These are the activations of a small neural network, seen along a few directions. Each row is one input.
Each table varies a few parts of the input and shows all the possible inputs, shuffled.
A made-up example of a description, with smaller parts first: one of 6 places along a line, together with either a single point or one of 11 places around a ring or (one of 3 separate values, together with one of 8 places around a ring).
Shared parts are said once, and a part with two or three values counts as separate values.
(in the rows, 128 means zero)

Other details of the inputs shift rows strongly along three fixed directions, in all tables alike. That doesn't count.

Rows:
x1: [134 128  97 179 144 152 157 154  83  91 137 111 149]
x2: [133 135 121  60 112  97 127 125 152 157 159 168  99]
x3: [111 152 116 128 130 137 128 125 145 141 177 111 149]
x4: [136 147 104 109 118 113 133 133 139 140 183 131 134]
x5: [101 147 103 169 144 203 146 164 107 130 157 173 149]
x6: [139 119 155  85  97 121 105 114 171 158 123 164 106]
x7: [163  96 165 124 112 133 114 113 137 107  68 149 109]
x8: [109 157 110 129 148  85 109 157 130 124 181 134 158]
x9: [149 118 147  85 115 113 122 108 124  99  80 138 112]
x10: [ 99 154 114 123 131 135 129 126 140 160 170 124 130]
x11: [124 133 123 165 153 172 157 130  84  63 105 112 163]
x12: [114 149 120 147 139  95  91 155 144 134 180 119 162]
x13: [158  95 144 148 122 143 123 130 111  99  80 127 123]
x14: [119 132 107 162 128 130 133 144 138 167 185 112 136]
x15: [126 110 158 126 131 128 129  98 114 103  61  99 122]
x16: [144 120 139  92 105 114 111 116 157 147 132 152 111]
x17: [ 96 157  99 121 140 115 157 133 121 153 180 103 142]
x18: [127 109 165 141 127 144 123 108 125 118  68 126 118]
x19: [125 138 128  97 114 160 119 141 154 143 136 196 113]
x20: [138 148 113 160 132 128 134 116 110  86 163  53 181]
x21: [130 130 114  88 112 101 123 134 151 167 172 158 100]
x22: [115 124 123  97 112  91 122 127 156 190 156 121  98]
x23: [140  85 176 121 124 128 122 107 134 134  28 143  89]
x24: [153 114 144 116 131 145 139 124  98  68  67 145 131]
x25: [130 130 147 117 145  56  99 120 115  84  91  97 140]
x26: [116 110 156 116 122 114 124 101 139 148  81 118 107]
x27: [136 105 131 102 104 146 110 150 156 181 115 212  78]
x28: [123 141 100 174 159 110 166 115  78  90 138  26 166]
x29: [146 120 126 106 127  89 146 117 103 100 113 101 120]
x30: [116 137 148  87 112 104 117 101 168 165 142 131 111]
x31: [143 101 141 153 138 148 133 132 101 107  74 126 113]
x32: [130 112 145 108 134  70 136  81 118 127  80  58 113]
x33: [135 119 149 151 144 123  89 146 118  91  86 148 142]
x34: [120 126 119  84 127  84 148 125 131 163 138 130  96]
x35: [135 133 127 108 108  59 125 102 150 154 174  75 123]
x36: [140 109 136 102 118  66 129 106 127 133 118  71 107]
x37: [136 107 164 112 127 172 117 118 132 109  55 181 104]
x38: [134 122 107 199 120 193 121 175 139 156 170 176 140]
x39: [129 121 106 138 118 174 123 176 144 167 151 219 100]
x40: [128 164  98 125 124 120 128 128 136 134 203  99 157]
x41: [127 114 145 129 134 187 129 131 120 100  74 181 118]
x42: [105 146 106  98 137  84 156 118 128 160 160  97 122]
x43: [131 116 119 150 144 124 148 132  93 107 107  94 128]
x44: [122 153 127  77 116  85 122 101 153 138 158  98 122]
x45: [115 148 113 165 153 121 160 107  82  83 132  40 169]
x46: [156 118 147  77 118  63 127  84 125 102  99  79 110]
x47: [145 114 149 186 130 196 127 135 118  79  86 138 155]
x48: [124 146 116 152 123 183 119 149 145 130 167 153 151]
x49: [117 132 108 204 160 181 153 139  74  76 109  91 171]
x50: [110 127 139  81 122 107 121 108 150 171 115 138  94]
x51: [139 125 142 114 128 159 137 131 116  92  81 172 124]
x52: [113 155 118 152 140  72  98 139 150 134 199  94 173]
x53: [106 132 105 187 135 213 128 166 134 157 160 174 150]
x54: [138 137  98 178 130 171 128 163 119 132 187 144 150]
x55: [116 121 121 134 126 183 123 160 149 187 126 209 100]
Each input here is: one of 5 places along a line, together with either a single point or one of 10 places around a ring.
The inputs of x7 and x46 match in every part but the place on the line of 5. If x23 is changed in the same way as x7 into x46, which row does it become? -> x55
The inputs of x33 and x8 match in every part but the place on the line of 5. If x37 is changed in the same way as x33 into x8, which row does it become? -> x11
List by row number the other rows that have the place on the line of 5 in common with x4. -> x9, x19, x21, x25, x28, x39, x41, x43, x45, x49
A walk changes only the place on the line of 5. It starts at x5 and steps to x45. List the rest of the walk in order. -> x10, x15, x18

Rows:
x56: [141 114 128 130 132 141 145 119 106 108  93 107 123]
x57: [139 102 147 152 128 132 135 116 109 110  68 104 114]
x58: [142 136 113 164 132 163 123 153 115 104 150 136 156]
x59: [131 130 146 117 131 143 113 125 126 100  91 158 124]
x60: [142 114 126 143 133 145 149 123  99 103  95 111 126]
x61: [115 150  99 175 142 113 148 129 112 134 176  51 157]
x62: [125 143 115 111 140  35 110 103 111 120 147  26 146]
x63: [121 135 104 168 145 136 162 130  88  96 143  76 161]
x64: [130 112 139 132 143 127 149 116 100 104  85 125 114]
x65: [ 99 163 105 120 121 134 100 163 194 212 239 186 140]
x66: [142  99 163 154 136 162 106 139 128 102  57 173 129]
x67: [105 146 135  18 108  45 133  81 171 191 148 113  78]
x68: [153 104 151 138 125 156 119 146 116  99  69 190 116]
x69: [109 159  84 160 125 186 118 196 153 173 233 209 156]
x70: [ 95 165  92 128 116 114 136 131 165 205 251 102 146]
x71: [123 151 107 196 146 125 132 126 111  90 183  50 203]
x72: [118 159  93 112 111 138 112 174 178 206 249 206 124]
x73: [103 140 101 124 129 160 136 156 143 173 177 182 115]
x74: [130 124 120 173 123 169 103 165 143 137 150 172 138]
x75: [144 113 154  89 115 106 114 118 132 110  77 146 106]
x76: [152 105 151 147 127 110 112 115 119  85  81  95 134]
x77: [139 130 137 118 139  62 137  93  93  62 100  29 154]
x78: [108 148 131  25 107  48 102 110 183 191 177 156  87]
x79: [127 152 114 163 151 121 135 125  93  71 148  66 176]
x80: [130  94 145 107 128 120 111 124 116 143  49 139  86]
x81: [139 127 141 126 147  54 140  93  90  60  99  41 147]
x82: [101 152 103 125 129 172 134 145 149 171 176 183 120]
x83: [137 119 132 152 130 168 121 164 126 116 116 197 130]
x84: [132 107 141  76 114 114 133 119 144 167  99 181  77]
x85: [158 108 141 154 131 166 120 149 108  86  80 159 135]
x86: [124 168  95 181 147 139 139 137 103  83 185  69 194]
x87: [143 109 137 167 119 173 101 145 139 118 114 174 133]
x88: [147  95 167 153 121 170 105 131 132  99  63 170 128]
x89: [108 162  92 126 127 133 148 128 136 157 198 107 143]
x90: [145 104 176  56 112  80 110  95 136 109  42 142  89]
x91: [129 103 163  85 105 118 118 105 159 170  90 156  77]
x92: [131  99 156 158 136 181 128 137 117 122  52 170 115]
x93: [134 110 132 161 138 198 142 141 101 100  70 167 127]
x94: [131  97 156 136 129 154 124 131 127 133  52 162  99]
x95: [123 121 111 148 122 207 135 168 132 152 130 207 119]
x96: [145 140 109 181 145 162 132 143  98  78 151  93 180]
x97: [132  91 183  77 114  97 125  84 140 136  32 129  84]
x98: [127 100 152 120 129 191 128 139 125 125  55 211  93]
x99: [128 139 115 172 148 141 135 148  97  80 149 105 167]
x100: [103 134 147  37 112  33 127  81 176 197 138  91  85]
x101: [132 137 107 167 141 180 148 129 103 106 140 108 151]
x102: [124 164  98 145 124 169 116 161 153 153 213 164 152]
x103: [139 135 125 186 136 119 129 115 105  74 147  44 183]
x104: [129 132 133 115 110 184 101 161 160 153 131 230 114]
x105: [132 102 133 127 120 193 131 158 133 148  88 219  98]
x106: [127 143 130 117 139  36 125  95 130 113 151  27 151]
x107: [147 112 129 147 136 142 151 124  97 105  96 120 123]
x108: [137 107 154  94 117  74 131  86 131 135  83  78  91]
x109: [138 144 113 166 141 127 136 124  92  69 140  65 177]
x110: [110 138 130  21 103  46 133  87 168 193 152 110  79]
x111: [138 117 154  61 109  67 114 109 144 128  92 134  96]
x112: [111 149  92 146 136 130 156 143 123 152 194 122 143]
x113: [122 139 116  70 115  85 138  99 148 171 161 108 102]
x114: [104 153  92 149 147 126 156 130 107 124 186  75 156]
x115: [133 130 121 184 138 151 114 153 127 113 143 131 153]
x116: [100 152 105  71 115  84 140 120 157 191 194 121 109]
x117: [135 112 151 115 120  83 133  82 120 121  96  60 107]
The inputs of x98 and x79 match in every part but one. If x84 is changed in the same way as x98 into x79, which row does it become? -> x68
What is each input in this table made of? -> one of 2 separate values, together with either a single point or one of 10 places around a ring or (one of 4 places along a line, together with one of 5 places along a line)
A walk changes only the place on the ring of 10. It starts at x91 and steps to x117. List the rest of the walk in order. -> x108, x57, x61, x94, x92, x100, x97, x70
Change only the place on the line of 5 in x84. List by row number the other rows that result. -> x89, x95, x105, x110
Change only the choice among 2 separate values in x76. List by row number the other rows that result. -> x108
